Each row below holds a small network's activations on one input, seen along a few directions.
In each table, some parts of the input vary, and every possible input appears once, in random order.
A made-up example of a description, with smaller parts first: one of 2 separate values, together with either a single point or one of 11 places along a line or (one of 4 places along a line, together with one of 8 places around a ring).
Shared parts are said once, and a part with two or three values counts as separate values.
In the rows, zero is written as 128.

Other details of the inputs shift rows strongly along three fixed directions, in all tables alike. That doesn't count.

Rows:
r1: [120 121  87 136 115  96 185 170 112 117 126 139 163 150]
r2: [122 145 146 158 141 143 189 104 119  99 106 109 186 147]
r3: [125 132 129 110 141 136 122 129 142 165 124 135 103 131]
r4: [132 134 116  86 161 134 123 136 124 203 133 131  89 108]
r5: [130 133 152 147 153 131 170  96  85 122 122  85 163  94]
r6: [134 123 137 110 135 132  97 112 119 150 147 120 101  95]
r7: [129 132 134 136 116 140 113 111 158 117 122 140 107 150]
r8: [132 144 154 123 135 156 115 115 161 138 113 129 114 141]
r9: [142 142 127 104 141 144 123 125 143 144 126 132 111 127]
r10: [128 128 150 135 109 145  89 112 145 105 134 128 125 129]
r11: [138 136 151  92 148 150  80 108 126 168 143 118  94  87]
r12: [138 143 144 107 152 155 115 114 145 168 118 123  92 117]
r13: [125 121  92 157  94 102 182 158 126  68 123 143 175 168]
r14: [125 130 178 164 105 152  92  90 159  82 115 116 120 136]
r15: [126 130 132  85 159 132 108 143 108 205 141 116 104  84]
r16: [123 146 151 135 173 144 190 110 108 159 101  97 155 117]
r17: [136 137 119  78 158 143 118 143 133 193 134 135 100 114]
r18: [122 117  91 169  91  95 186 149 123  66 120 139 163 166]
r19: [137 134 137 109 165 137  93 152 137 159 102 140 105 131]
r20: [136 145 163 168 127 156 151  76 152  70 102 113 150 153]
r21: [124 141 142 148 155 138 186 102 110 134 108 106 158 128]
r22: [110 133 147 128 173 128 168 109  75 181 129  93 155  88]
r23: [126 145 150 121 210 139 162 128  90 182  94 105 156 115]
r24: [130 146 169 173 163 145 154 110 125  93  77 111 174 154]
r25: [129 100  75  98  86  96  86 189 128 131 163 162 103 125]
r26: [136 139 138 128 121 149 120 123 159 112 118 135 124 149]
r27: [138 133 159 141 110 146  95  98 145  87 129 118 125 122]
r28: [120 105  64 101 134  76 184 195  56 168 156 125 162  96]
r29: [123  96  85 143  67  85 104 162 129  85 156 155 113 140]
r30: [137 131 138 118  94 156  59 120 197 105 130 163  84 164]
r31: [137 142 143 106 152 154 113 112 145 170 119 124  92 118]
r32: [116  94  77 108  90  84  94 181 123 141 161 159  96 124]
r33: [116 139 168 179 134 136 179  96 106  87 105  89 195 128]
r34: [140 131 124  73 167 138  47 158 151 199 122 156  61 124]
r35: [129 134 162 122 123 157  73 101 147 130 136 126 109 120]
r36: [116 135 179 196 119 143 154  64 117  63 114  96 175 135]
r37: [129 139 134  91 156 146 116 131 141 190 125 132 102 120]
r38: [144 141 130  93 157 147 121 124 135 171 125 124  94 108]
r39: [128 127 174 165  98 152  81  79 159  77 125 121 112 135]
r40: [130 123  88 155  95  99 183 153 123  62 125 141 172 161]
r41: [139 142 136 110 135 151 108 111 156 134 126 137 108 136]
r42: [129 137 134 111 180 125 182 121  59 176 133  85 164  72]
r43: [118 105  76 131  79  92 116 169 156 102 141 173 111 172]
r44: [138 139 133 126 120 146 115 114 160 105 122 138 119 146]
r45: [120 115  68 102 138  86 179 188  95 175 137 141 131 124]
r46: [117 137 149 144 157 134 178 107  79 136 125  90 184 104]
r47: [107 105 107 185  81  86 168 143 108  56 132 130 178 153]
r48: [131 154 147 124 174 150 182  99 105 150 111 100 162 115]
r49: [124 134 163 125 128 150  84 106 145 140 130 121 111 118]
r50: [138 122 148 125  88 144  42 106 174  89 145 146  87 133]
r51: [117 145 149 145 158 140 187 105 114 139 107 107 173 137]
r52: [121 128 130  84 156 131  98 137 112 208 148 124 101  89]
r53: [135 101  82 127  67  90  98 168 133  76 157 155 120 136]
r54: [126 138 150 140 115 148 111 109 172 109 115 139 122 160]
r55: [131 119  72 112 136  94 187 169  94 146 137 133 143 124]
r56: [122 101  71 110 132  74 174 168  59 155 160 124 147  91]
r57: [137 111  60 110  83  92 121 185 146  99 148 170 113 155]
r58: [125 109  57  88 159  76 141 220  83 187 129 158 126 124]
r59: [125  98  99 153  59  95  93 152 144  66 149 154 111 146]
r60: [133  95  72 103  91  83  99 174 114 128 168 153  95 112]
r61: [138 141 138 100 152 153 107 106 146 166 128 129  93 119]
r62: [123 121  92 157  94 102 180 155 126  69 126 144 175 170]
r63: [137 134 131 130 120 141 117 111 157 109 123 137 110 144]
r64: [132 134 176 155  98 162  75  90 167  73 123 126 124 142]
r65: [132 144 146  99 153 155 112 123 151 177 119 129 102 124]
r66: [133 127 170 159  97 150  77  74 160  68 132 125 114 134]
r67: [128 132 156 142 150 135 155 103  95 137 121  90 143  97]
r68: [132 131 158 141 104 146  81  91 151  86 136 129 120 129]
r69: [130 147 180 185 153 153 143  95 140  74  74 112 171 166]
r70: [117 129 144 150 154 124 176 103  77 140 129  92 164  97]
r71: [101 100  82 169  91  69 186 163  84  84 144 134 184 142]
r72: [115 131 147 149 158 123 186 115  79 144 118  88 172 101]
r73: [132 110  80 136  74 101 113 153 162  75 142 168 111 169]
r74: [142 119 150 133  95 140  62 105 162  88 137 132  88 122]
r75: [123 134 163 126 128 150  82 105 146 140 131 123 111 119]
r76: [125 132 118  83 161 132 121 143 128 208 132 134  91 112]
r77: [124 130 143 114 138 135 107 127 123 160 135 119 119 107]
r78: [123 108  68 105 102  90 125 187 137 145 144 165 100 148]
Each input here is: one of 6 places along a line, together with either a single point or (one of 2 separate values, together with one of 6 places around a ring).
Question: Changing only the place on the line of 6 turns r22 into r71. The same change can be made to r36. Which row results?
Answer: r70
Question: Which other rows does r12 become when the choice among 2 separate values takes its other values? List them by row number.
Answer: r59
Question: Which other rows does r65 become when the place on the ring of 6 takes its other values? List them by row number.
Answer: r9, r20, r31, r62, r78
Question: Start at r26 and move only the place on the ring of 6, one step at a time. The first step leads to r8. Which rows follow, in order?
Answer: r45, r12, r55, r57
Question: Start at r53 and move only the place on the line of 6, one step at a time. The first step leads to r27. Which rows follow, in order?
Answer: r42, r11, r50, r68
Question: List by row number the other rows that have the place on the line of 6 in common with r74.
Answer: r1, r13, r14, r16, r18, r19, r28, r33, r38, r40, r53, r67

Rows:
r79: [115 119 103 122 122 107 141 155 120 147 137 141 135 137]
r80: [137 131 106  71 189 119 127 169  88 217 130 126 113  90]
r81: [137 143 165 139 145 156 113 110 140 110 104 117 140 135]
r82: [125 144 165  92 178 164  92 106 137 218 121 117  81  99]
r83: [101 119 109 170 130  93 215 142  85 113 117 114 193 140]
r84: [134 122  90 113 114 111 158 146 121 129 145 136 124 127]
r85: [134 121  90 119 100 109 143 147 134 109 144 145 128 140]
r86: [104 123 191 170 141 133 148  63  65 130 141  63 175  65]
r87: [118 107  94 111  90 105  81 172 159 137 147 167  86 148]
r88: [121 132 158 144 112 149  87 103 172 113 118 139 107 151]
r89: [139 134 158 141 124 151  80 114 162  99 109 136 110 147]
r90: [127 123  92 141 113 104 192 138 107  99 135 129 163 139]
r91: [125 122 105 149 126 103 166 160 100  96 119 131 170 144]
r92: [134 133 107  79 189 120 144 164  80 209 128 119 129  91]
r93: [131 146 170 151 177 147 163  99 102 127  91  94 165 119]
r94: [125 145 166  90 176 165  90 108 138 221 122 118  76  97]
r95: [112 135 164 173 128 140 143  93 141  97 103 116 150 151]
r96: [118 141 166 149 132 156 123  97 149 127 112 118 134 139]
r97: [118 113  96 118  99 107 101 162 147 137 143 161 106 149]
r98: [124 122 182 176 119 129 108  80  83  73 137  80 167  84]
r99: [134 118  90 118  93 109 137 152 139 107 145 148 119 141]
r100: [133 113  95 124 110 106 101 168 133 111 131 159 115 148]
r101: [135 142 166 145 147 153 118 106 136 110 101 116 138 135]
r102: [132 124  93 123 107 112 160 142 123 108 141 139 141 140]
r103: [118 112 127 147 133 100 201 103  26 122 167  67 190  53]
r104: [130 117 102 130 116 105 124 167 124 106 126 145 136 144]
r105: [136 120  86 105 111 108 134 149 131 136 147 145 105 129]
r106: [130 124  91 126 110 110 172 141 118 104 140 135 152 137]
r107: [141 134 156 137 124 150  76 114 164  97 111 139 109 148]
r108: [114 137 164 170 126 143 142  94 143  96 106 117 157 152]
r109: [136 136 162 152 134 145 104 107 150  89 102 127 131 149]
r110: [142 140 150 133 104 157 113  96 171  91 127 131 117 143]
r111: [137 115  82 105  89 111 108 155 152 123 152 159  89 138]
r112: [120 105  89 106  87 104  71 173 163 143 150 173  74 147]
r113: [141 140 148 134 113 155 108  89 170  98 124 129 105 142]
r114: [117 128 110  83 172 118 156 158  91 226 138 119 124  93]
r115: [130 125  93 128 113 113 175 140 116 111 139 129 151 132]
r116: [144 152 167  77 196 172  87 116 128 205 114 112  99  90]
r117: [142 135 146 130 103 154  91  96 179  99 127 136  90 140]
Question: Changing only one part turns r92 into r97. The same change can be made to r91. Which row results?
Answer: r96
Question: Describe the family of inputs behind these rows.
Answer: one of 3 separate values, together with either a single point or (one of 2 separate values, together with one of 6 places along a line)
Question: Which other rows does r103 become when the choice among 3 separate values takes its other values? List them by row number.
Answer: r86, r98
